These are the activations of a small neural network, seen along a few directions. Each row is one input.
In each table, some parts of the input vary, and every possible input appears once, in random order.
Descriptions start from the smaller parts, as in this example, which fits no table here: one of 6 places along a line, together with either a single point or (one of 2 separate values, together with one of 5 places around a ring) or one of 11 places along a line.
Shared parts are said once, and a part with two or three values counts as separate values.
In the rows, zero is written as 128.

Other details of the inputs vary at random and push rows far along three fixed directions, the same in every table; ignore that.

A family of inputs:
R1: [123 106 106 126 136 141 130 148 120 168 106]
R2: [137 132 111 129 155 139 165 141 144  88 122]
R3: [162 115 132 139  96 120 147 132  74 108 150]
R4: [117 117  90 138 173 122 124 133 121 167 110]
R5: [ 88 148 117  96  71 130  99 135 101 150 124]
R6: [128 124 111 128 161 134 163 142 148  78 134]
R7: [126 160 140  85  97 129 124 121 116  78 138]
R8: [127  96 103 132 167 129 131 130 125 178 118]
R9: [164 137 164 209 161 103 112 107 167  76 128]
R10: [123 142 129 118 110 130 143 115 134  84 132]
R11: [143 103 131 138 178 121 171 133 144 105 107]
R12: [111 111 121 122 149 133 134 147 117 178 124]
R13: [119 100 112 139 169 132 138 140 126 183 123]
R14: [119 129  90 127 142 130 127 147 122 164 108]
R15: [152 117 133 111 154 123 152 142 138  96 121]
R16: [108 117 125 112  89 132 109 125 110 163 115]
R17: [121  89  99 143 159 134 136 141 130 174 112]
R18: [124  95 103 131 170 127 127 136 128 179 127]
R19: [155 116 157 242 180  90 105  87 181 108 138]
R20: [117 126  87 128 146 130 125 150 129 170 127]
R21: [129 155 139 113 120 136 134 113 120  89 129]
R22: [106 123 104 146 175 123 132 148 122 176 122]
R23: [127 156 146 110 122 133 134 124 125  84 147]
R24: [127 127 142 220 143  92  77  87 144 184 114]
R25: [ 94 146 108  99  65 144 104 125 106 154 131]
R26: [107 154 113  89  75 127  93 133 102 158 128]
R27: [113 131 125  94  63 153 109 131 107 166 128]
R28: [116 122 124 114  89 145 107 135 119 168 134]
R29: [132 127  80 134 106 121 141 154  61 151 143]
R30: [141 124 111 146 180 133 165 147 155  86 130]
R31: [158 129 199 206 107  99  86  69 163 119 149]
R32: [124 134 128 124 163 122 168 144 142  86 130]
R33: [152 144 203 177  94 108  84  82 140 115 138]
R34: [146  99 153 229 170 102  73  88 149 202 136]
R35: [142 141 147  81  84 140 134 123 129  92 147]
R36: [114 104 109 120 139 132 144 134 121 174 115]
R37: [110 132 130  81  80 134  97 127  97 163 129]
R38: [125 120  85 146 164 127 133 145 133 174 113]
R39: [136 114 140 117 158 123 166 142 136  96 115]
R40: [106 126 125  92  64 145 104 131 102 157 120]
R41: [145 114 133 123 153 135 156 150 138  92 117]
R42: [126 158 135  86  95 137 129 116 123  80 152]
R43: [130 108 104 121 136 138 133 144 125 177 115]
R44: [125 156 141 115 117 134 140 116 122  92 124]
R45: [ 96 152 115 102  71 143  97 143 108 157 138]
R46: [139 160 188 186  92  95  80  80 145 105 137]
R47: [125 133 153  89  86 134 136 131 121  82 128]
R48: [ 92 152 115  94  68 136 114 118 104 160 130]
R49: [108 155 109  89  71 134  99 126 102 158 124]
R50: [104 125 104 144 165 121 121 143 114 183 110]
R51: [151 117 133 111 154 125 155 143 144  95 133]
R52: [155 123 133 108 139 137 161 140 139  87 116]
R53: [107 132 129  96  69 147 102 142 108 164 135]
R54: [120 119  89 145 169 120 124 156 133 173 122]
R55: [110 134  99 115 141 140 133 130 111 155 125]
R56: [111  91 108 141 162 123 132 150 130 174 117]
R57: [149 133 143 103 106 135 139 119 134 101 134]
R58: [112 123 101 142 177 122 123 141 115 169 114]
R59: [127 158 132  87  92 139 131 111 119  86 142]
R60: [163 133 194 200 116 108  78  67 146 123 136]
R61: [153 118 133 116 152 129 155 147 139  94 119]
R62: [130 127 112 128 158 132 161 140 140  77 114]
R63: [102 119  94 131 145 126 121 154 119 156 112]
R64: [154 117 128 113 152 130 157 136 138  99 116]
R65: [137 102 123 121 156 133 170 133 141  98 120]
R66: [119 102 115 136 172 129 129 144 122 181 125]
R67: [122 120  91 144 167 118 122 154 128 169 109]
R68: [129 154 139 111 121 138 136 117 126  86 149]
R69: [137 139 149  81  89 140 130 114 116  93 132]
R70: [113 100 109 125 140 131 124 153 118 164 111]
R71: [142 118 141 116 164 131 155 136 128  99 123]
R72: [127 127 119 129 161 130 159 149 145  74 132]
R73: [143 114 131 118 161 140 163 126 132 107 127]
R74: [141 147 153 211  91  97  39  71 142 190 139]
R75: [125 159 141  85  96 131 127 122 122  78 150]
R76: [126 155 142 114 118 136 143 120 129  89 145]
R77: [136 135 155 109 111 137 143 117 123 102 123]
R78: [ 97 138 110 119  93 128 105 124 111 156 116]
R79: [148 129 117 132 180 116 156 143 151  85 133]
R80: [142 125 112 148 177 131 162 144 147  87 110]
R81: [127 139 157  81  74 147 138 133 126  66 145]
R82: [109 128 131 109  86 142 110 118 105 183 128]
R83: [108 131 129  82  80 135  99 128 103 167 141]
R84: [108  96 104 123 141 133 134 143 126 170 124]
R85: [140 153 132 105 112 129 135 123 138  81 147]
R86: [165 141 189 177  81 114  77  83 156 116 153]
R87: [132 151 166 209  98 105  60  67 136 172 139]
R88: [156 109 131 133 175 126 161 149 153  97 128]
R89: [131 123 117 141 184 121 173 136 151  93 129]
R90: [165 125 194 200 107 111  92  77 168  86 152]
R91: [114 160 147  85  79 136 141 130 127  56 146]
R92: [134 113 141 119 158 126 169 144 142  97 127]
Each input here is: one of 2 separate values, together with either a single point or (one of 5 places around a ring, together with one of 9 places around a ring).
Changing only the choice among 2 separate values turns R63 into R70. The same change can be made to R62. Which row results? -> R40
A walk changes only the place on the ring of 5. It starts at R51 and steps to R35. List the rest of the walk in order. -> R57, R64, R15
Change only the choice among 2 separate values in R6. List by row number the other rows that result. -> R90
Change only the choice among 2 separate values in R75. List by row number the other rows that result. -> R83
A walk changes only the place on the ring of 9. It starts at R7 and steps to R26. List the rest of the walk in order. -> R67, R9, R63, R5, R46, R50, R58

A family of inputs:
R93: [119  79  92 170 190 120 128 151 123 214  98]
R94: [129 153 137 157 110 123 115 105 139 106 142]
R95: [149 125 150 152 120 117 116 120 141 129 136]
R96: [145 134 164 133 117 129 119 105 129 109 140]
R97: [ 69 154  89  76  64 138  86 148  76 202 128]
R98: [141 118 152 156 124 114 124 105 135 126 125]
R99: [115  94  97 146 168 127 115 135 115 211 118]
R100: [123 149 138 155 116 116 112 112 136 103 143]
R101: [149 128 155 146 108 124 115 119 138 114 132]
R102: [149 126 154 141 121 124 114 108 134 115 144]
R103: [108 140 120  28 123 162 184 153 142  59 121]
R104: [152 130 156 141 121 121 119 116 139 118 142]
R105: [117  96  98 146 169 126 112 143 115 217 119]
R106: [140 158 143 142 119 114 110 111 132 100 129]
R107: [105 168  92  14  84 170 185 159 100  59 131]
R108: [137 159 142 148 109 123 110 106 134 105 134]
R109: [146 124 157 148 110 128 112 118 133 111 128]
R110: [122  77  78 157 190 123 135 161 130 202 105]
R111: [142 125 157 142 101 125 121 110 133 104 130]
R112: [140 131 161 135 111 124 125 100 130 108 136]
R113: [149  93  95 106 206 134 207 172 147  82 118]
R114: [144  88  94 104 203 145 206 174 140  73 109]
R115: [150 122 147 149 124 118 115 112 141 126 142]
R116: [ 68 156  91  67  66 146 109 155  82 177 133]
R117: [138  99 112 114 199 131 201 159 135  98 108]
R118: [ 72 163  93  67  49 153 101 145  82 185 134]
R119: [124 141 165 127 122 129 114 110 162 105 127]
R120: [141 123 159 151 135 119 125 107 131 126 130]
R121: [128 150 139 151 115 110 107 107 132 101 140]
R122: [128 136 114 167 145 107  99 114 131 154 120]
Changing only one part turns R96 into R99. The same change can be made to R106. Which row results? -> R122
What is each input in this table made of? -> one of 2 separate values, together with either a single point or one of 5 places around a ring or one of 9 places around a ring
A walk changes only the place on the ring of 5. It starts at R122 and steps to R121. List the rest of the walk in order. -> R100, R94, R107
Change only the choice among 2 separate values in R104. List by row number the other rows that result. -> R115
